Each row below holds a small network's activations on one input, seen along a few directions.
Each table varies a few parts of the input and shows all the possible inputs, shuffled.
Descriptions start from the smaller parts, as in this example, which fits no table here: one of 3 separate values, together with either a single point or one of 11 places along a line or (one of 4 places along a line, together with one of 8 places around a ring).
Shared parts are said once, and a part with two or three values counts as separate values.

A family of inputs:
R1: [ -0.5 -27.0 -20.9  20.2   7.8  17.7   1.1 -14.1 -28.8  28.0  18.8 -34.0
 -10.3  -1.8  72.4]
R2: [ -4.5   2.2   8.2 -13.5  21.9  -3.5 -28.3   9.1  25.9  33.3   0.2 -14.0
  24.8  -9.7 -22.6]
R3: [-13.8  35.8   0.6  -3.9  -1.0  -2.1 -23.1  13.3  42.2   1.2  -2.0  -0.2
  -1.7 -10.4  -9.5]
R4: [ 10.9 -23.1   8.5 -12.9   0.5   1.4  20.0  -3.1 -22.6  15.8 -24.5 -27.2
   5.3   6.8  -8.0]
R5: [ -0.8   4.5  18.0  17.5 -30.1   5.6  19.0  -5.1   3.5 -13.7 -26.2   8.0
 -29.0  10.2 -35.6]
R6: [  5.1 -14.0  41.3  13.5  20.9   7.0  -5.7  -2.8  27.0  21.3  -6.8   1.5
   8.5  -4.6 -50.0]
R7: [-10.7  10.7  -6.4 -14.1  12.8 -22.3 -29.5  13.3  10.0  -6.8  25.5  21.5
  22.9  -3.3 -14.7]
R8: [ -6.0   8.6 -30.9  29.6 -13.8  17.4   4.8 -10.9  -7.1  -2.8  13.2 -16.6
 -35.7   4.3  85.5]
R9: [ -5.2 -22.9 -39.5  18.0   0.3   3.1  -3.1  -8.6 -41.0 -16.2  43.9   4.1
 -11.9   8.9  79.7]
R10: [  7.2 -30.9  27.3   6.8  -9.5   4.6  17.9  -6.5 -12.4  19.4 -19.9  -7.6
  -2.5  12.7 -48.2]
R11: [  0.5  16.7 -28.5 -33.1   9.4  -9.9  -8.3   6.6  -9.0 -12.9  16.9  12.9
  30.2  -8.0  23.3]
R12: [  1.8  11.0  -0.8  -2.6 -20.5   1.3  22.1  -1.8  -4.4 -16.1 -30.9  -9.4
 -21.7   5.7   5.1]
R13: [  7.5   9.7 -14.6 -29.9  18.2   7.4  -6.3   4.0   5.7  27.9  -8.5 -25.0
  34.1 -15.8  15.2]
R14: [ -1.9  20.3  33.8  23.5  -2.3   9.3  -3.4   0.4  41.8 -11.8 -10.8  14.7
 -17.6  -6.9 -36.8]
R15: [ -2.5  41.7 -22.1 -20.4  -4.9   7.6  -1.5   7.3  24.7  -2.9 -12.4  -7.8
   7.1 -15.5  29.2]
R16: [  2.1  -5.8  24.6  13.0  11.9 -13.4  -7.5   0.8  11.5 -18.6  18.5  36.5
   6.2  -0.6 -42.8]
R17: [  4.3 -22.1   9.6   4.9 -15.7 -14.7  14.9  -2.2 -28.8 -20.5   4.7  30.4
  -7.8  16.1 -41.3]
R18: [  6.4 -15.5  -8.3 -16.5  -6.0 -16.5  16.7   0.3 -38.1 -24.9   0.2  12.2
  -0.6  12.0  -0.8]
Changing only one part turns R13 into R15. The same change can be made to R1. Which row results?
Answer: R8
What is each input in this table made of?
Answer: one of 3 separate values, together with either a single point or one of 5 places around a ring
Change only the choice among 3 separate values in R4. List by row number the other rows that result.
Answer: R12, R18
Change only the choice among 3 separate values in R5. List by row number the other rows that result.
Answer: R10, R17
